Each row below is a small network's average activation on inputs in which a field has the value named, seen along a few directions.
Values that are neighbours, or in one group, have similar rows; names and order tell nothing.
In the rows, 500 means zero.
Strong random noise was added to every row along 5 fixed directions; ignore it. To show where, here is one row again and again, with new noise each time:
[530 602 669 451 668 393 486 562 623 595 489 634 490 395 334 653 563 650
 504 469 576]
[521 764 290 651 418 436 323 702 546 342 682 723 256 708 522 554 557 529
 570 633 408]
[380 648 813 365 801 394 314 669 625 713 584 657 570 363 284 589 520 651
 338 338 557]
[675 543 341 572 274 469 513 461 549 419 539 570 403 641 634 478 650 421
 563 548 800]
[661 573 545 444 500 363 468 572 656 590 512 611 391 475 452 560 703 517
 512 552 694]
[351 662 594 594 623 589 557 468 490 414 543 663 647 467 356 657 365 685
 483 311 685]
[675 467 457 620 489 373 640 355 502 384 338 525 391 530 505 729 458 685
 795 668 319]


Values of S:
s16: [471 874 215 534 490 557 394 899 681 492 731 725 340 492 336 311 791 383
 224 579 735]
s9: [281 745 482 361 605 556 361 884 691 592 748 721 320 467 217 397 716 349
 242 489 529]
s15: [541 496 713 379 606 288 259 606 554 690 518 509 474 499 486 490 586 563
 465 506 372]
s14: [654 354 653 411 484 424 546 471 494 615 368 379 559 345 585 567 608 433
 549 528 680]
s4: [571 556 392 691 472 557 630 472 463 357 492 513 523 413 543 611 409 597
 667 499 687]
s12: [367 666 367 550 568 559 470 472 463 398 562 519 486 544 385 462 406 580
 431 509 249]
s11: [234 553 481 452 592 643 473 466 426 509 597 499 595 503 397 371 392 478
 338 332 420]
s5: [389 360 720 363 511 713 578 535 522 627 533 431 723 378 488 373 460 292
 273 246 868]
s13: [591 272 587 412 545 419 503 423 490 672 308 243 464 482 536 346 477 462
 513 636 163]
s2: [718 465 562 236 463 278 242 810 681 717 637 566 166 511 533 437 859 283
 443 727 391]
s1: [440 410 632 461 463 478 385 430 375 489 540 467 587 562 648 492 400 497
 532 446 375]
s8: [423 375 346 600 467 498 438 268 261 423 390 214 684 588 752 350 235 559
 536 481 210]
s10: [584 461 542 368 561 437 632 647 675 569 462 601 276 364 291 675 683 469
 617 719 328]
s3: [412 397 950 239 833 449 288 697 552 856 476 445 596 233 427 574 443 467
 292 366 323]
s6: [430 511 416 598 406 702 720 534 516 343 470 496 504 515 400 435 461 406
 502 525 610]
s7: [453 549 340 486 544 432 461 473 481 543 551 464 539 507 467 426 554 587
 401 494 405]
The values of S form a 2 by 8 grid.
Which values are neighbours of s6? Give them in the order they are listed. -> s9, s5, s13
Which values are neighbours of s14? Give them in the order they are listed. -> s4, s1, s3
Which values are neighbours of s7? Give them in the order they are listed. -> s12, s8
Each value of S is a pair of two hidden parts, and every pair occurs once (2 first parts, 8 second parts).
s11 and s12 share the first part; s11 and s13 share the second. Which value has the first part of s13 and the second part of s12? -> s16
s5 and s6 share the first part; s5 and s10 share the second. Which value has the first part of s10 and the second part of s6? -> s9
s2 and s1 share the first part; s2 and s3 share the second. Which value has the first part of s3 and the second part of s1? -> s14
